These are the activations of a small network on made-up records, seen along a few directions, one row for each record.
Each row is followed by the record's values for the fields DIMI, BEGAF, MEPE, GEKEN.
The largest differences between rows may come from other fields.
In the rows, 500 means zero.
Random noise pushes rows far along 23 fixed directions. That doesn't count. These rows show it; they differ only by the noise:
[654 544 595 479 429 424 621 376 830 401 250 385 348 527 546 353 432 412
 424 583 439 330 625 272 604 478 440 288 466 368 613 509 604 598 504 683
 333 427]
[651 477 422 535 452 440 545 609 468 677 404 467 550 529 377 500 469 434
 598 626 363 453 494 656 486 485 632 588 390 412 606 315 552 573 318 662
 524 462]
[352 467 658 227 646 644 422 609 407 472 615 443 541 411 361 456 324 386
 640 632 422 482 604 599 404 449 744 477 638 484 499 270 391 291 455 500
 483 378]
[480 458 364 650 456 316 502 480 398 315 522 426 520 533 364 583 411 471
 549 413 645 477 625 574 477 346 515 407 388 692 596 253 451 472 509 421
 417 455]
[539 389 424 641 488 504 405 563 430 736 453 559 515 583 362 504 407 490
 450 423 504 417 424 438 433 662 529 552 468 371 373 679 588 530 334 550
 584 474]
[477 465 590 444 544 596 407 732 596 508 534 462 505 490 560 515 573 443
 628 468 294 540 473 515 523 611 685 531 482 595 359 483 616 532 482 682
 513 517]
[536 686 500 538 377 501 508 551 453 375 675 534 647 594 318 740 620 491
 628 521 487 691 481 562 367 539 552 666 353 512 408 811 496 620 699 349
 328 265]
[551 542 330 348 308 418 522 391 467 668 482 434 489 465 362 386 323 769
 693 506 459 710 457 390 361 507 400 388 581 513 536 426 545 590 670 421
 464 459]
[440 531 486 290 480 620 563 531 487 451 498 667 453 228 401 555 683 351
 501 602 623 443 437 547 565 438 386 450 563 448 594 635 434 302 611 277
 338 479]
[573 520 527 539 379 510 553 403 391 477 439 535 637 468 339 548 634 311
 461 604 436 474 390 464 600 425 387 548 525 366 464 610 411 548 690 629
 452 328]
[616 504 537 615 452 553 440 489 464 516 585 531 442 564 339 518 496 226
 580 671 540 346 525 640 519 529 666 470 396 347 311 426 552 416 527 357
 360 345]
[434 514 625 447 428 603 262 549 379 523 501 535 506 404 529 463 414 717
 398 342 454 551 403 488 456 404 442 590 534 592 508 395 451 744 334 471
 739 633]
[483 528 357 509 589 439 670 486 460 594 463 355 482 597 472 460 492 589
 541 585 611 318 499 490 453 397 476 427 472 515 542 685 450 458 398 596
 540 532]
[573 497 660 428 534 526 282 357 663 505 547 511 582 513 443 722 442 706
 599 361 567 532 512 390 395 589 480 437 552 720 468 616 503 648 537 532
 228 368]
[481 584 488 498 448 519 517 623 581 247 505 606 521 393 385 513 656 368
 387 340 506 445 532 442 490 298 537 507 488 604 542 387 434 635 430 544
 517 386]
[306 565 553 511 377 634 390 645 287 530 545 573 407 465 413 546 517 704
 394 464 646 436 502 550 405 392 432 583 376 491 621 770 378 614 322 440
 546 475]
[393 500 375 344 337 594 499 530 201 474 687 372 515 457 452 658 347 507
 652 545 537 565 520 686 582 339 608 511 417 571 542 631 405 617 417 288
 701 469]
[549 416 559 525 443 521 484 445 591 383 490 330 404 512 503 515 294 536
 536 492 440 703 654 454 399 510 610 450 489 570 543 538 575 549 419 354
 632 586]
[525 563 424 625 593 600 541 666 509 625 529 214 386 587 583 563 520 302
 495 675 266 421 668 363 580 545 415 375 564 474 308 481 628 490 511 422
 523 602]
[415 493 602 653 480 778 431 472 524 118 457 439 378 483 351 348 417 269
 582 679 480 443 447 483 427 215 650 378 526 446 476 457 521 316 541 404
 678 586]
[608 520 424 415 555 365 720 446 564 596 376 505 559 450 376 327 621 587
 695 496 599 449 286 447 443 440 567 343 586 575 314 621 506 472 617 496
 505 495]
[617 377 528 649 431 490 668 554 504 717 541 424 496 480 503 577 503 521
 607 411 643 410 693 486 699 617 458 488 545 706 786 544 325 452 508 588
 371 344]
[488 339 632 336 341 379 511 380 294 634 419 403 483 502 690 383 324 540
 576 701 580 326 428 683 638 596 585 409 336 305 407 578 480 585 432 502
 618 437]
[414 587 555 505 516 596 640 587 385 526 582 371 456 614 601 421 435 502
 565 510 502 474 580 618 750 449 599 618 489 511 515 679 411 453 598 686
 582 454]
[351 571 448 468 312 687 456 744 443 478 391 514 386 320 498 558 467 468
 605 704 425 468 593 447 460 444 354 313 495 417 622 415 580 530 509 218
 431 417]

[638 509 615 566 524 494 651 457 595 406 445 629 433 363 561 394 749 361
 290 547 657 373 480 588 516 389 473 555 490 459 579 438 395 459 377 321
 604 610]
DIMI: liri / BEGAF: tonot / MEPE: nov / GEKEN: suv
[575 437 367 609 599 525 512 534 579 312 605 651 604 465 378 617 615 248
 569 557 529 624 492 708 307 509 667 659 471 524 505 331 565 264 477 338
 511 517]
DIMI: liri / BEGAF: tevat / MEPE: vafil / GEKEN: suv
[644 677 681 369 472 298 601 400 658 296 632 448 468 562 496 464 483 459
 275 460 422 754 786 606 472 524 570 783 367 420 686 362 442 554 547 506
 347 436]
DIMI: liri / BEGAF: tevat / MEPE: vafil / GEKEN: suv
[607 705 329 518 409 490 544 527 555 522 566 585 672 406 432 440 569 590
 453 376 438 581 400 223 277 444 241 521 698 529 490 312 457 726 551 190
 676 456]
DIMI: liri / BEGAF: tonot / MEPE: vafil / GEKEN: suv
[495 601 343 259 515 455 527 495 480 556 495 374 534 450 498 495 470 685
 673 435 441 501 305 401 474 350 527 299 543 663 299 603 584 760 448 371
 658 642]
DIMI: liri / BEGAF: tevat / MEPE: nov / GEKEN: nak
[560 553 432 647 472 488 595 612 729 495 438 519 506 598 621 337 531 455
 608 490 426 375 437 334 556 649 473 439 479 468 517 452 636 498 614 643
 453 460]
DIMI: liri / BEGAF: tevat / MEPE: nov / GEKEN: nak
[638 496 575 403 433 542 484 475 540 472 593 433 489 536 503 463 536 200
 412 631 317 341 481 550 601 481 672 579 406 311 459 433 486 636 321 648
 627 457]
DIMI: vumi / BEGAF: tevat / MEPE: nov / GEKEN: suv
[515 524 349 320 511 331 555 516 538 415 562 554 512 520 361 447 384 509
 647 369 645 414 382 663 543 467 690 552 302 530 733 510 523 357 402 514
 437 565]
DIMI: liri / BEGAF: tonot / MEPE: nov / GEKEN: suv
[449 500 486 431 393 526 579 663 350 773 591 384 556 521 572 424 405 645
 483 338 339 624 505 312 579 680 463 591 617 497 443 723 428 705 485 562
 771 454]
DIMI: vumi / BEGAF: tevat / MEPE: nov / GEKEN: nak
[549 329 444 670 393 597 475 621 676 386 524 542 578 522 642 564 571 271
 633 499 383 464 417 422 574 733 554 523 411 501 517 610 664 436 566 607
 549 467]
DIMI: liri / BEGAF: tonot / MEPE: nov / GEKEN: nak
[496 377 613 228 385 481 220 401 304 611 701 173 520 529 381 652 190 481
 765 671 381 329 454 501 530 600 553 315 340 494 626 416 447 516 409 400
 381 538]
DIMI: vumi / BEGAF: tevat / MEPE: nov / GEKEN: nak
[535 515 383 323 611 492 326 493 389 645 783 462 654 505 628 567 403 412
 458 332 429 349 383 507 676 580 438 620 572 575 414 244 453 580 400 484
 657 632]
DIMI: liri / BEGAF: tevat / MEPE: vafil / GEKEN: suv
[532 348 509 495 462 348 450 508 468 703 561 419 327 426 645 535 637 569
 363 492 453 675 683 511 478 713 402 426 495 596 326 363 564 516 548 440
 369 614]
DIMI: vumi / BEGAF: tevat / MEPE: nov / GEKEN: nak
[491 554 489 471 383 539 498 509 337 599 394 503 554 463 305 575 512 607
 602 627 391 694 446 577 425 388 472 533 511 451 523 563 495 592 583 562
 454 445]
DIMI: liri / BEGAF: tevat / MEPE: nov / GEKEN: suv
[555 490 594 487 403 420 478 421 549 317 496 624 606 475 549 215 554 461
 577 414 515 454 158 500 553 541 533 575 443 460 450 403 507 461 691 574
 633 591]
DIMI: liri / BEGAF: tevat / MEPE: nov / GEKEN: suv
[487 404 341 494 442 299 580 520 642 516 590 540 527 652 595 355 364 602
 447 211 647 319 618 368 343 654 638 451 445 486 461 431 494 641 273 683
 598 204]
DIMI: vumi / BEGAF: tevat / MEPE: nov / GEKEN: suv
[621 703 658 384 504 565 417 549 693 507 595 431 462 516 701 631 534 573
 541 486 284 722 534 473 590 675 492 570 486 562 321 605 690 718 637 337
 383 587]
DIMI: liri / BEGAF: tevat / MEPE: nov / GEKEN: nak
[568 550 525 477 419 553 505 237 499 551 506 612 476 458 515 456 518 585
 517 658 623 583 529 614 463 469 346 519 611 392 549 396 436 380 756 442
 324 365]
DIMI: liri / BEGAF: tonot / MEPE: nov / GEKEN: suv
[555 498 445 502 493 465 647 407 468 580 335 441 512 572 640 433 420 515
 559 540 484 487 359 567 723 499 527 506 468 386 369 783 623 548 565 572
 677 601]
DIMI: liri / BEGAF: tevat / MEPE: nov / GEKEN: nak
[706 554 600 514 435 331 529 339 490 411 602 369 545 544 427 461 459 520
 621 303 466 718 387 522 702 455 634 525 447 728 410 461 470 667 685 356
 556 675]
DIMI: liri / BEGAF: tonot / MEPE: nov / GEKEN: nak
[758 388 307 643 463 562 538 164 591 505 490 520 503 566 388 573 461 390
 694 577 621 491 371 647 534 366 658 440 519 527 408 531 577 489 491 492
 565 512]
DIMI: vumi / BEGAF: tevat / MEPE: vafil / GEKEN: suv
[584 596 487 435 509 524 495 566 471 593 535 453 437 506 547 355 590 417
 649 597 401 311 364 649 706 383 609 453 456 528 387 209 537 548 514 631
 504 597]
DIMI: liri / BEGAF: tevat / MEPE: nov / GEKEN: suv
[253 465 747 445 509 558 426 751 315 506 530 420 473 445 616 509 431 592
 651 439 441 615 632 620 728 571 562 502 512 683 532 444 428 368 709 614
 361 458]
DIMI: liri / BEGAF: tonot / MEPE: nov / GEKEN: suv
[519 536 534 409 436 479 454 492 493 260 499 370 470 415 393 483 561 327
 428 442 328 506 492 418 588 204 582 376 502 630 419 282 471 704 461 583
 587 564]
DIMI: vumi / BEGAF: tonot / MEPE: nov / GEKEN: suv
[519 329 393 665 610 496 377 512 544 615 593 588 382 483 569 530 589 666
 524 467 777 393 474 640 286 585 498 476 419 691 557 404 532 317 274 320
 492 749]
DIMI: liri / BEGAF: tonot / MEPE: vafil / GEKEN: suv
[593 629 493 354 473 410 596 487 490 487 353 404 630 466 508 719 645 565
 573 655 366 540 456 620 520 306 515 483 400 552 509 557 497 818 416 605
 459 438]
DIMI: vumi / BEGAF: tevat / MEPE: vafil / GEKEN: nak
[563 435 527 620 303 531 498 425 608 314 535 514 458 602 398 459 325 316
 659 554 501 610 563 478 472 626 683 442 402 375 440 591 628 414 681 394
 410 301]
DIMI: liri / BEGAF: tonot / MEPE: nov / GEKEN: suv
[532 589 622 391 456 507 578 403 684 366 409 457 466 526 454 450 287 577
 702 651 469 684 601 465 381 548 618 417 506 410 600 597 582 447 666 348
 331 370]
DIMI: vumi / BEGAF: tonot / MEPE: nov / GEKEN: nak
[596 405 455 406 451 291 463 567 638 551 518 474 515 435 556 492 446 406
 444 381 322 605 565 339 510 813 418 493 470 481 575 285 634 482 523 443
 414 574]
DIMI: liri / BEGAF: tevat / MEPE: nov / GEKEN: nak
[284 397 323 380 551 637 438 740 645 361 390 750 462 402 340 454 363 462
 604 295 481 590 457 476 416 513 767 465 535 503 543 583 691 351 375 677
 520 441]
DIMI: liri / BEGAF: tevat / MEPE: nov / GEKEN: nak
[607 511 543 616 379 569 506 685 607 555 508 469 499 532 623 603 553 380
 505 610 308 495 600 464 524 672 492 575 402 410 599 464 595 646 396 458
 519 455]
DIMI: liri / BEGAF: tevat / MEPE: nov / GEKEN: suv
[523 617 479 514 757 615 620 415 575 441 358 622 690 579 495 510 442 508
 507 593 528 484 396 626 376 351 586 686 652 353 506 562 488 419 405 542
 691 463]
DIMI: vumi / BEGAF: tevat / MEPE: nov / GEKEN: suv
[371 635 337 447 674 392 542 583 417 477 394 577 608 471 478 562 519 603
 522 546 622 365 444 558 394 353 369 448 499 534 554 377 491 445 449 413
 409 519]
DIMI: liri / BEGAF: tevat / MEPE: vafil / GEKEN: suv
[403 663 199 548 425 761 362 301 546 397 367 629 238 572 497 408 236 644
 523 576 632 444 466 615 460 134 498 362 534 329 397 454 728 549 437 426
 595 527]
DIMI: vumi / BEGAF: tevat / MEPE: nov / GEKEN: suv
[472 242 474 449 363 626 425 597 454 573 607 646 686 365 535 571 596 180
 444 566 308 505 559 411 459 723 497 538 664 352 431 296 440 504 505 658
 587 174]
DIMI: liri / BEGAF: tonot / MEPE: nov / GEKEN: suv

Here are new rows. What are their fields?
[547 548 708 642 444 514 507 655 603 487 540 407 301 584 614 384 424 519
 514 444 473 535 689 524 626 625 631 541 376 555 549 462 572 528 479 438
 467 552]
DIMI: liri / BEGAF: tevat / MEPE: vafil / GEKEN: suv
[479 618 302 564 547 414 470 618 524 551 619 469 523 584 528 564 451 553
 429 421 499 415 567 353 347 604 333 503 462 508 530 428 567 543 407 292
 485 536]
DIMI: liri / BEGAF: tevat / MEPE: nov / GEKEN: nak
[481 277 446 660 447 502 562 533 449 552 397 601 472 444 575 545 502 437
 450 442 618 517 522 578 600 608 492 525 483 490 567 628 526 391 432 484
 614 542]
DIMI: liri / BEGAF: tevat / MEPE: nov / GEKEN: suv
[564 577 341 363 373 622 440 393 699 373 502 579 384 393 570 647 488 414
 459 467 471 541 494 448 630 447 378 461 477 445 674 510 627 611 460 308
 458 589]
DIMI: vumi / BEGAF: tevat / MEPE: vafil / GEKEN: suv
[416 501 525 350 391 463 492 387 456 328 571 496 517 523 578 546 437 535
 493 505 597 454 512 542 501 455 569 455 389 471 478 651 447 629 464 503
 526 351]
DIMI: liri / BEGAF: tevat / MEPE: nov / GEKEN: nak
[529 521 437 541 608 371 566 548 483 544 289 533 593 479 373 348 490 439
 437 426 437 433 293 329 472 512 434 454 573 385 380 495 578 443 491 437
 641 658]
DIMI: liri / BEGAF: tevat / MEPE: nov / GEKEN: nak
[683 408 441 798 592 507 484 302 597 567 293 580 577 583 587 626 519 516
 412 482 506 587 492 562 508 518 426 597 600 500 400 475 616 522 509 631
 556 529]
DIMI: vumi / BEGAF: tevat / MEPE: nov / GEKEN: nak
[517 430 616 376 450 630 376 436 534 617 522 486 243 417 625 503 588 364
 339 549 410 443 623 529 762 515 495 428 512 433 411 437 518 545 472 658
 382 548]
DIMI: vumi / BEGAF: tonot / MEPE: vafil / GEKEN: nak
[499 333 465 408 567 428 441 468 514 557 387 549 749 451 356 627 386 399
 540 449 442 442 385 329 446 676 450 473 578 431 597 584 508 422 447 607
 456 417]
DIMI: liri / BEGAF: tevat / MEPE: vafil / GEKEN: nak
[329 637 369 737 565 822 513 696 391 662 459 550 402 650 614 559 481 709
 543 628 547 447 621 694 487 302 515 625 528 495 559 582 508 536 343 701
 614 443]
DIMI: liri / BEGAF: tevat / MEPE: vafil / GEKEN: suv
[424 532 467 427 378 688 142 596 371 543 764 536 330 408 412 434 536 427
 398 498 336 551 420 463 478 525 379 567 480 449 477 224 548 459 518 360
 514 732]
DIMI: liri / BEGAF: tonot / MEPE: vafil / GEKEN: suv
[394 479 552 481 485 571 444 574 559 514 515 448 447 544 745 334 254 668
 522 352 451 515 570 389 562 623 506 500 574 546 572 406 534 546 463 574
 676 543]
DIMI: liri / BEGAF: tevat / MEPE: nov / GEKEN: nak
[528 625 500 440 709 554 493 575 782 398 312 422 528 518 650 647 447 573
 790 461 448 407 427 466 551 449 601 261 548 678 323 540 747 590 477 386
 413 561]
DIMI: vumi / BEGAF: tevat / MEPE: nov / GEKEN: suv
[487 593 295 561 564 601 509 562 655 333 404 533 452 496 521 550 538 316
 502 527 421 442 474 494 614 350 456 481 500 489 605 406 645 404 518 597
 467 605]
DIMI: vumi / BEGAF: tonot / MEPE: vafil / GEKEN: suv
[487 530 421 582 598 547 528 546 434 739 363 591 334 440 394 556 603 665
 373 344 535 743 597 558 571 426 430 539 643 594 380 617 539 488 536 529
 430 600]
DIMI: vumi / BEGAF: tonot / MEPE: vafil / GEKEN: suv
[578 510 381 492 366 615 596 413 601 542 563 576 343 471 533 337 641 578
 556 428 646 439 339 490 600 422 548 470 479 551 496 763 503 546 493 549
 629 590]
DIMI: liri / BEGAF: tonot / MEPE: vafil / GEKEN: nak
[621 643 674 494 468 685 479 485 584 536 502 390 506 478 538 628 582 449
 599 713 393 377 502 502 675 428 387 500 488 529 740 489 436 586 545 542
 322 519]
DIMI: liri / BEGAF: tevat / MEPE: vafil / GEKEN: nak
